A small network was trained on invented records. Each row is its activation on one of them, seen along a few directions.
After each row come some of the record's fields: RONO, FOZ, ZAZ, DUV, VARUP, SOR.
Other fields move the rows too, some of them a lot.
Random noise pushes rows far along 3 fixed directions. That doesn't count. These rows show it; they differ only by the noise:
|   15 | -202 |   80 |  690 | -312 | -252 |  106 | -629 | -624 |  153 | -327 |  -88 | -286 |  -98 | -208 |   59 |  264 | -250 |    4 |   97 |   12 |  -86 |   21 |  -15 |
| -106 | -317 |   83 |  408 |   10 | -145 |  -63 | -745 | -338 |   80 |   50 |  -90 | -211 |  -82 | -335 |  -59 |  231 | -117 |  297 |   -6 | -101 |   57 |   91 | -111 |
|  -87 | -240 |   79 |  -32 | -194 |   29 | -207 |  -17 |  107 |   14 |   88 |   40 |   70 |  -77 | -405 | -426 |  -73 |  163 |  365 |  -94 |  306 |   43 |   29 | -156 |
| -102 | -216 |   95 |   45 | -127 |  -13 | -147 | -155 |   27 |   26 |  103 |   24 |   15 |  -87 | -349 | -332 |   21 |   69 |  323 |  -57 |  226 |   39 |   33 | -109 |
|   59 | -377 |    3 |  440 | -492 |  -99 | -158 | -285 | -362 |  108 | -341 |  -66 | -118 |  -50 | -483 | -273 |  -78 |  119 |  241 |  -71 |  211 |  -33 |   41 | -248 |

|  -29 |   88 |   79 |   -5 |  105 |  -82 |  314 |  -22 |  -60 |   95 |   67 |  155 |   12 | -229 |   58 |   55 |  146 |  -29 | -272 |  111 |  366 |  -74 |   56 |  366 | -> {RONO: zabab, FOZ: ruv, ZAZ: mir, DUV: mafer, VARUP: fugok, SOR: sanu}
|  148 |  335 |  176 |  152 | -632 |  -66 |  308 |  582 |    9 |   19 | -434 |   19 |  180 |  -12 |  332 |  157 | -122 | -115 | -299 |  226 |  294 | -142 | -217 |   92 | -> {RONO: zabab, FOZ: venug, ZAZ: bato, DUV: maf, VARUP: toz, SOR: sanu}
| -112 |   -5 |  -20 |  -24 |  278 |  123 |  111 | -302 |   86 | -134 |  275 |  139 |   62 |  -13 |  -55 |   12 |  259 | -263 |   50 |  -80 | -123 |  129 |  115 |  109 | -> {RONO: roze, FOZ: ruv, ZAZ: zisav, DUV: zizu, VARUP: toz, SOR: sanu}
|  -39 |   92 |  211 |  118 |  475 |    2 |   61 | -432 |  152 |  -65 |  439 |  -33 | -116 |  -26 |  179 |  161 |  225 | -313 |   93 |   69 |  -68 |   -8 |  102 |  277 | -> {RONO: zabab, FOZ: venug, ZAZ: zisav, DUV: mafer, VARUP: fugok, SOR: buzug}
|   21 |  242 |  209 | -373 | -336 |   28 |  -31 |  633 |  471 |  -61 |  139 |   35 |  246 |   49 |   88 | -272 | -262 |  255 |   67 |  -30 |  138 |  -81 | -219 |  102 | -> {RONO: roze, FOZ: venug, ZAZ: bato, DUV: vuzun, VARUP: toz, SOR: sanu}
|   26 | -126 | -253 |  234 | -136 |  158 |  183 |  142 | -528 |  -90 | -341 |  250 |   42 | -269 |  118 |  169 |   42 | -279 | -490 |  139 |   58 | -120 | -203 | -121 | -> {RONO: roze, FOZ: venug, ZAZ: zod, DUV: zizu, VARUP: fugok, SOR: buzug}
| -275 |  329 |  347 |   76 |  478 | -111 |  293 | -439 |   51 |   49 |  419 | -138 | -113 |  -48 |  458 |  373 |  524 | -394 |  -26 |   82 | -372 |   58 |  -98 |  305 | -> {RONO: roze, FOZ: venug, ZAZ: bato, DUV: mafer, VARUP: goz, SOR: sanu}
|  165 |  305 |  -16 |   13 | -383 |   31 |  218 |  758 | -133 |   97 | -618 |   44 |  171 |  -34 |  513 |  102 | -216 | -115 | -657 |   48 |   16 | -230 | -303 | -126 | -> {RONO: roze, FOZ: venug, ZAZ: zod, DUV: vuzun, VARUP: goz, SOR: buzug}
|  217 | -221 | -204 |  -60 | -539 |  110 | -669 |  285 |  269 |   10 | -201 | -259 |  200 |  191 | -296 | -217 | -605 |  711 |  332 | -382 | -137 |  179 |   78 | -627 | -> {RONO: roze, FOZ: venug, ZAZ: mup, DUV: vuzun, VARUP: toz, SOR: buzug}
|  143 |  -96 | -210 |  154 | -235 |  -40 | -162 | -120 | -149 |  180 | -300 | -136 |  -59 |   91 |   26 |   83 |  -70 |   -1 |   77 |   54 |  -77 | -105 |    5 | -118 | -> {RONO: zabab, FOZ: venug, ZAZ: mup, DUV: vuzun, VARUP: goz, SOR: buzug}
|   65 |  393 |   18 |  315 | -112 |  -81 |  162 |  215 |  -38 |  130 | -291 | -121 |   26 |  100 |  343 |  103 |   -4 |  -51 | -408 |   36 |  -49 |  -69 |  -52 |  -18 | -> {RONO: roze, FOZ: venug, ZAZ: zisav, DUV: mafer, VARUP: goz, SOR: buzug}
| -139 | -122 |  -65 |  -66 |  187 |  100 | -200 |  -41 |  119 |    6 |  386 |   89 | -112 |  -10 | -183 | -176 |  -32 |  200 |  447 | -229 |  -55 |   61 |  132 |  -30 | -> {RONO: roze, FOZ: venug, ZAZ: daf, DUV: zizu, VARUP: sot, SOR: buzug}
| -109 |  196 |  192 | -255 |   -6 |  146 |  149 |  473 |  147 |  100 |  -21 |   94 |  123 |  -85 |  304 |   -7 |   -1 | -160 | -289 |  115 |  114 |  -94 |  -97 |  238 | -> {RONO: roze, FOZ: venug, ZAZ: zod, DUV: mafer, VARUP: goz, SOR: buzug}
| -257 | -107 |    3 |   32 |  519 |  -99 |  -65 | -513 |   50 |  -68 |  639 |   -1 | -138 |   23 | -420 | -280 |  294 |  -97 |  468 | -149 | -167 |   96 |  361 |   63 | -> {RONO: roze, FOZ: ruv, ZAZ: zisav, DUV: zizu, VARUP: sot, SOR: sanu}
|   29 |   -2 |  150 |  180 |  -16 |    3 |   71 | -219 | -173 |   30 |  166 |  127 |  -69 | -104 |   71 |  -19 |  146 | -270 |  -82 |  138 |  233 |  -86 |    5 |  273 | -> {RONO: zabab, FOZ: venug, ZAZ: daf, DUV: zizu, VARUP: fugok, SOR: buzug}
|   87 | -114 | -169 |   99 |   17 |    0 |   68 | -196 | -253 |  132 | -405 |  -51 |   35 |  -60 |   13 |  160 | -177 | -127 |  -97 | -103 | -240 |   79 |  -43 | -240 | -> {RONO: zabab, FOZ: ruv, ZAZ: zod, DUV: vuzun, VARUP: goz, SOR: sanu}
| -108 | -178 | -111 |  -98 |  347 |    0 |  160 | -573 | -175 | -190 |  420 |  -30 |  -29 | -131 | -168 |   94 |  186 | -119 |  186 |   49 | -244 |   69 |   49 |  -36 | -> {RONO: roze, FOZ: ruv, ZAZ: bato, DUV: vuzun, VARUP: fugok, SOR: buzug}
| -100 |   18 |  -32 | -391 |   59 |  231 |  -97 |  156 |  252 |  -98 |  265 |  172 |  -16 |  -18 | -130 | -190 |  -90 |   25 |   32 |   32 |   51 |  210 |  -91 |    3 | -> {RONO: roze, FOZ: venug, ZAZ: zod, DUV: zizu, VARUP: toz, SOR: buzug}
|  135 |   56 | -180 |  162 | -119 | -133 |  303 |  264 | -294 | -142 | -399 |  -34 |  260 | -100 |  523 |  265 |  -67 | -255 | -534 |  150 |   28 | -169 | -485 |  -77 | -> {RONO: roze, FOZ: venug, ZAZ: bato, DUV: vuzun, VARUP: fugok, SOR: sanu}
| -107 |  138 |  213 |   46 |  101 | -161 |  181 |   43 |  -43 |  -12 |   94 |   35 | -199 |   82 |   55 |  254 |  214 | -250 | -164 |  185 |  -95 |   91 |  -11 |  268 | -> {RONO: roze, FOZ: venug, ZAZ: zod, DUV: maf, VARUP: toz, SOR: buzug}
|   80 |  282 |  124 |   82 | -109 | -121 |    0 |  133 |  -33 |   -1 | -313 |  -86 |  -25 |   64 |  165 |  152 |  -75 |  -22 |  -73 |    3 | -111 |   30 |   13 |   13 | -> {RONO: roze, FOZ: ruv, ZAZ: zod, DUV: maf, VARUP: goz, SOR: sanu}
| -176 |  219 | -212 | -485 |  282 |  136 |  444 |  436 |  151 | -187 | -100 |  258 |  352 |  -98 |  644 |  183 |  133 | -260 | -495 |  141 |  -55 |    1 | -224 |    6 | -> {RONO: roze, FOZ: ruv, ZAZ: mir, DUV: vuzun, VARUP: goz, SOR: sanu}
|  -27 | -109 | -185 |  466 |  261 | -137 |  353 | -714 | -656 |   51 | -323 |  -31 | -254 | -184 |  176 |  399 |  486 | -274 | -391 |  112 | -292 |  -52 |  -22 |  118 | -> {RONO: roze, FOZ: ruv, ZAZ: mir, DUV: mafer, VARUP: sot, SOR: sanu}
|  -94 |  499 |  233 | -190 |  280 |  -27 |   99 |   48 |  233 |   55 |  374 |  -47 |  -95 |   38 |  437 |  184 |   92 | -164 |   -6 |   49 | -385 |   38 |    0 |  197 | -> {RONO: roze, FOZ: venug, ZAZ: zod, DUV: vuzun, VARUP: goz, SOR: buzug}
|  -62 | -112 |   38 | -308 |  400 |   62 |  132 |   68 |  -15 |  -56 |   41 |   35 |  126 |   77 |   99 | -124 |  279 | -123 | -215 |   83 |  111 |   65 | -176 |  -73 | -> {RONO: roze, FOZ: ruv, ZAZ: daf, DUV: maf, VARUP: goz, SOR: sanu}
| -241 | -322 | -225 | -425 |  317 |  178 |   39 |    7 |    4 |  -74 |  283 |  188 |   94 |    2 | -112 | -276 |   80 |   73 |  194 |  -69 |  111 |   79 |   64 |  105 | -> {RONO: roze, FOZ: ruv, ZAZ: mir, DUV: zizu, VARUP: goz, SOR: sanu}
|  179 | -148 | -136 |  242 | -162 |  -99 |  154 |  -39 | -294 |  -29 | -376 |   91 |   -4 |  -67 |  279 |  174 | -158 | -244 | -303 |  167 |   80 | -235 | -132 |   23 | -> {RONO: zabab, FOZ: venug, ZAZ: daf, DUV: vuzun, VARUP: fugok, SOR: buzug}
|  138 |   96 |   71 |  192 | -146 |  -76 |  224 |  -70 | -284 |   66 | -263 |  -50 |   25 | -139 |  166 |   40 |  323 | -179 | -348 |  215 |  -33 | -169 | -274 |  203 | -> {RONO: roze, FOZ: venug, ZAZ: bato, DUV: vuzun, VARUP: toz, SOR: sanu}
| -225 |   63 |   56 | -591 |  349 |   30 | -204 |   56 |  575 | -129 |  437 |   15 |  169 |  -35 |   -7 |  -96 |  -19 |   20 |  232 | -108 |   59 |   11 |   96 |   24 | -> {RONO: zabab, FOZ: ruv, ZAZ: mup, DUV: vuzun, VARUP: sot, SOR: sanu}
|  146 | -455 |   39 |  -44 | -272 |   38 | -177 |   -4 | -172 |  -88 |   79 |   11 | -119 |  -35 | -529 | -467 |  -96 |  445 |  408 | -188 |  374 |  -49 |  289 |   14 | -> {RONO: roze, FOZ: ruv, ZAZ: mir, DUV: mafer, VARUP: fugok, SOR: sanu}
|  127 | -203 |   96 |  460 | -105 | -134 |   22 | -667 | -510 |  134 | -188 | -144 | -411 |  -30 | -260 |   59 |  285 |  107 |  125 |  -75 | -100 |  -27 |  237 |  116 | -> {RONO: roze, FOZ: ruv, ZAZ: mir, DUV: mafer, VARUP: sot, SOR: sanu}
|   40 |  389 |  -10 | -356 |  117 |  -29 | -306 |  343 |  589 |  -93 |  559 |  -68 |  135 |  164 |  355 |  168 | -316 |  184 |  269 | -180 | -199 |   79 |  -23 |  -25 | -> {RONO: roze, FOZ: venug, ZAZ: mup, DUV: vuzun, VARUP: fugok, SOR: buzug}
| -193 |  -31 | -113 | -111 |  356 |  -33 |  409 |  -85 | -139 |    9 |  -52 |  180 |  -30 | -203 |  275 |  171 |  243 | -316 | -251 |   71 |  123 | -147 |  -50 |  124 | -> {RONO: zabab, FOZ: ruv, ZAZ: mir, DUV: mafer, VARUP: sot, SOR: sanu}
|  116 |  111 |   23 |   37 | -133 |  -64 |  -36 |  398 |   91 |   46 | -138 | -115 |   20 |   65 |  223 |  199 |  -63 |   85 | -162 | -127 | -153 | -184 |  -79 | -224 | -> {RONO: roze, FOZ: venug, ZAZ: mup, DUV: maf, VARUP: sot, SOR: buzug}
|  271 |   67 |  -92 |  169 | -606 |   12 |   66 |  500 | -193 |  176 | -630 |   68 |   36 |   10 |  130 | -145 | -166 |  222 | -275 |   69 |  206 | -246 |  -97 |  -16 | -> {RONO: roze, FOZ: venug, ZAZ: mir, DUV: vuzun, VARUP: goz, SOR: buzug}
|   59 |   61 |  112 |  -56 |  -76 |  -80 |  247 |  359 |  -26 |    2 |  -93 |  247 |    5 |  156 |   78 |  265 |  115 | -138 | -193 |   27 |  -21 |  -93 | -136 |  292 | -> {RONO: roze, FOZ: ruv, ZAZ: daf, DUV: maf, VARUP: toz, SOR: sanu}
|  181 |   14 |  108 |  339 | -410 | -144 | -164 | -259 | -160 |  222 | -154 | -185 | -182 |   46 |  -60 |  151 |   31 |   43 |   57 |    5 | -125 | -106 |  175 |   28 | -> {RONO: zabab, FOZ: venug, ZAZ: mup, DUV: vuzun, VARUP: toz, SOR: buzug}
| -125 |   -8 | -107 |  -68 |  388 |  -32 |  272 | -516 |  -92 |  -75 |   72 |   73 |   89 | -181 |   15 |  234 |  317 | -262 |  -77 |  157 | -314 |   40 | -200 |   84 | -> {RONO: roze, FOZ: ruv, ZAZ: bato, DUV: vuzun, VARUP: toz, SOR: buzug}
|  202 |  212 | -142 | -205 |  -35 | -134 |  158 |  391 |  126 |  -29 | -275 |  107 |   47 |  179 |  263 |  -95 |  -38 | -105 | -277 |   39 |  182 |   70 | -233 |   31 | -> {RONO: roze, FOZ: ruv, ZAZ: daf, DUV: maf, VARUP: goz, SOR: sanu}
|  -48 | -209 | -328 |  119 |  103 |  121 |   -3 |   92 |   88 | -163 | -326 |  -96 |   69 |   53 |  133 |  105 | -270 |   -3 | -300 | -127 | -172 |  -25 | -201 | -310 | -> {RONO: roze, FOZ: venug, ZAZ: zisav, DUV: mafer, VARUP: sot, SOR: buzug}
| -177 | -172 | -236 | -315 |  892 |  168 | -197 | -601 |  399 | -214 |  439 |  -60 |  134 |   55 |  -49 |   83 |  -83 |   95 |  216 | -278 | -636 |  227 |  -28 | -311 | -> {RONO: roze, FOZ: ruv, ZAZ: zisav, DUV: vuzun, VARUP: sot, SOR: sanu}
|  -75 |   96 |  119 | -213 |   72 |   23 | -102 |  145 |  443 |   47 |  406 | -137 |   -6 |   43 |   81 | -136 |  -94 |  341 |  200 | -127 |   16 |  318 |  118 |  104 | -> {RONO: roze, FOZ: venug, ZAZ: mir, DUV: mafer, VARUP: toz, SOR: buzug}
|  -73 |  486 |   47 | -294 |  332 |   58 |   39 |  394 |  286 |  -83 |   76 |   82 |  179 |  -61 |  572 |   65 |   42 | -196 | -238 |  104 | -140 |    1 | -196 |  103 | -> {RONO: roze, FOZ: venug, ZAZ: zod, DUV: vuzun, VARUP: goz, SOR: buzug}
|  108 |  262 |  -84 |   28 | -279 |   94 |  311 |  370 | -227 |   44 | -295 |  257 |   35 |  118 |   55 | -167 |   36 | -242 | -436 |   90 |  341 | -280 | -152 |  375 | -> {RONO: roze, FOZ: ruv, ZAZ: zisav, DUV: zizu, VARUP: goz, SOR: sanu}
|   14 |  -73 | -181 |   30 |  159 |   67 |   82 | -140 |  -31 | -196 | -100 |  -29 |  137 |   41 |  -12 |   25 |   19 |  -86 | -143 |   -8 | -219 |    0 |    5 | -157 | -> {RONO: roze, FOZ: ruv, ZAZ: zisav, DUV: vuzun, VARUP: toz, SOR: sanu}

Here are new rows. What are their fields?
| -246 |   43 |    0 | -156 |  549 |   20 |  118 | -259 |  -48 | -117 |   55 |  -72 |   17 |   -4 |  336 |  254 |   97 | -329 | -110 |   25 | -279 |  136 |  -71 |   48 | -> {RONO: roze, FOZ: ruv, ZAZ: zod, DUV: mafer, VARUP: goz, SOR: sanu}
|   15 |  183 |  375 | -313 |  302 |   -3 | -450 |  -82 |  603 |  -40 |  886 | -181 |   -1 |  113 |  -59 |  -41 |   25 |  332 |  605 | -197 | -211 |  122 |  293 |  -24 | -> {RONO: roze, FOZ: venug, ZAZ: mup, DUV: maf, VARUP: fugok, SOR: buzug}
|  -95 |  450 |   65 | -322 |  352 |   19 |  126 |  542 |  574 | -135 |  168 |  109 |  207 |   12 |  589 |  183 |   20 |   39 | -209 |   58 |  -65 |    0 | -187 |  150 | -> {RONO: roze, FOZ: venug, ZAZ: mir, DUV: maf, VARUP: sot, SOR: buzug}
|   -4 |  261 |  100 |  -16 | -376 | -200 |  -92 |  422 |  194 |  102 | -164 | -122 |  149 |  162 |    2 |   11 | -240 |  181 |   49 |  -19 |  225 |  -45 |  183 |  -50 | -> {RONO: zabab, FOZ: ruv, ZAZ: mup, DUV: maf, VARUP: goz, SOR: sanu}
| -102 | -310 | -351 | -173 |  289 |  242 |  -61 |   70 |   83 | -204 | -208 |  -27 |  252 |  114 |  -11 | -106 | -236 |   46 |  -68 | -192 | -123 |   29 | -138 | -290 | -> {RONO: roze, FOZ: ruv, ZAZ: zisav, DUV: mafer, VARUP: goz, SOR: sanu}
| -178 |  150 |   96 | -567 |  298 |  129 |  -81 |  356 |  651 | -150 |  415 |  161 |  246 |  -58 |  205 | -224 |  -46 |  -70 |  132 |  124 |  207 |  -38 |  -19 |  211 | -> {RONO: zabab, FOZ: venug, ZAZ: daf, DUV: vuzun, VARUP: toz, SOR: buzug}
|  -31 |   88 |  -33 |  257 |  208 |   13 |  284 | -362 | -361 |  122 | -130 |  -36 | -287 | -208 |  166 |  344 |  263 | -403 | -205 |  205 | -150 |  -97 |  -63 |    1 | -> {RONO: zabab, FOZ: venug, ZAZ: zod, DUV: mafer, VARUP: sot, SOR: buzug}
| -257 | -145 |  -25 | -102 |  502 |   18 | -218 | -277 |  175 | -109 |  343 | -175 | -143 |   -4 |   15 |   62 |  237 |  -23 |  218 |  -83 | -183 |   -7 |   64 | -121 | -> {RONO: roze, FOZ: venug, ZAZ: mup, DUV: mafer, VARUP: sot, SOR: buzug}
|    1 |  -82 | -217 | -211 |  422 |  183 |  -71 |   97 |  325 | -218 |  269 |   -5 |  259 |   39 |  182 |   46 | -285 |   96 |  -61 | -131 | -240 |   31 | -119 | -322 | -> {RONO: roze, FOZ: venug, ZAZ: zisav, DUV: vuzun, VARUP: fugok, SOR: buzug}
| -215 |  113 |   19 |   40 |  323 |   56 |  144 | -246 | -174 |  -31 |  180 |   59 |  -85 |  -73 |  236 |  156 |  246 | -394 |  -29 |  100 | -237 |  104 |    5 |   -9 | -> {RONO: roze, FOZ: venug, ZAZ: zod, DUV: zizu, VARUP: goz, SOR: buzug}
|  -77 |  187 |  -21 |   57 |   -7 | -119 |  273 |   50 |  -18 |   17 |  130 |   99 |  -84 |  -33 |  503 |  164 |  205 | -278 | -269 |   55 |  -27 |  111 |  -58 |  275 | -> {RONO: roze, FOZ: venug, ZAZ: mir, DUV: zizu, VARUP: toz, SOR: buzug}
|   33 |   49 |   22 |  112 |  293 |   51 |  250 | -443 | -252 | -117 |  149 |   75 |  -62 | -183 |  111 |  187 |  457 | -105 | -115 |  137 |  -11 |   74 |   77 |  239 | -> {RONO: roze, FOZ: ruv, ZAZ: mir, DUV: mafer, VARUP: fugok, SOR: sanu}
|   -4 |  322 |   73 | -214 |   82 |  -47 |   21 |  267 |  185 |  -22 |  331 |  -18 |   59 | -110 |   71 |  -91 | -125 |   22 | -117 |  228 |  105 |   44 |  -26 |  256 | -> {RONO: roze, FOZ: venug, ZAZ: zod, DUV: vuzun, VARUP: fugok, SOR: buzug}
|    2 |  121 |  -68 |  195 | -229 |  -70 | -276 |   87 |   -1 |  177 |  -72 | -282 |   50 |  158 |   72 |   72 | -169 |  300 |   50 | -149 | -179 |  116 |  104 | -262 | -> {RONO: roze, FOZ: venug, ZAZ: mup, DUV: mafer, VARUP: goz, SOR: buzug}
|  -50 |  304 |   29 |  115 |   -1 | -163 |  -18 |  -58 |  -32 |   -5 |   41 | -172 | -140 |  173 |  315 |  201 | -189 |  -71 |  109 |   19 | -485 |  108 |   88 | -186 | -> {RONO: roze, FOZ: venug, ZAZ: zod, DUV: vuzun, VARUP: goz, SOR: buzug}
|  -53 |  -74 |  157 |   -8 |  256 |  -11 | -186 | -381 |   18 |  -31 |  202 |  -89 | -127 |  -80 | -133 |  -39 |  188 |    5 |  159 |  115 | -337 |   71 |  135 |   75 | -> {RONO: roze, FOZ: venug, ZAZ: zod, DUV: vuzun, VARUP: toz, SOR: buzug}
|  -83 |  258 |   -1 |  154 |   83 | -280 |  132 | -478 | -219 |   33 |   75 | -273 | -225 |  166 |  306 |  459 |  182 | -285 | -126 |   22 | -514 |    7 |   98 |   48 | -> {RONO: roze, FOZ: ruv, ZAZ: mup, DUV: vuzun, VARUP: goz, SOR: sanu}
| -168 |  234 |   82 |   16 |  500 |    7 |   75 | -304 |  304 |   -7 |  313 | -116 |  -36 |  122 |  339 |  222 |   83 | -228 |   83 |  -17 | -295 |  125 |   73 |    0 | -> {RONO: zabab, FOZ: venug, ZAZ: zisav, DUV: mafer, VARUP: goz, SOR: buzug}
|  104 |  -29 |  122 |  280 | -560 |  -37 | -128 |  169 | -162 |   -8 | -390 | -232 | -228 |   83 | -110 |  -36 | -308 |  192 |  -64 |    4 |   73 |   20 |   36 |  -80 | -> {RONO: roze, FOZ: venug, ZAZ: zod, DUV: mafer, VARUP: toz, SOR: buzug}
|  -74 |  258 | -136 | -437 |  154 |   59 |  124 |  430 |  479 | -136 |  147 |    6 |  184 |  117 |  212 | -145 | -195 |  -47 |  -71 | -114 |  -28 |   23 |  -60 |  -65 | -> {RONO: roze, FOZ: ruv, ZAZ: zisav, DUV: vuzun, VARUP: goz, SOR: sanu}
|  -90 | -564 | -156 |  115 |  229 |   64 | -189 | -604 | -250 |  -46 | -122 | -163 | -113 |  140 | -231 |   14 | -102 |  244 |  373 | -230 | -282 |  158 |  156 | -294 | -> {RONO: roze, FOZ: ruv, ZAZ: mir, DUV: mafer, VARUP: goz, SOR: sanu}
| -118 |  463 |  183 | -386 |  588 |   59 |  191 |   56 |  404 | -201 |  766 |   86 |   51 |  -42 |  161 |  -94 |  257 | -182 |   60 |   70 |  181 |  -19 |   79 |  509 | -> {RONO: roze, FOZ: ruv, ZAZ: zisav, DUV: mafer, VARUP: fugok, SOR: sanu}
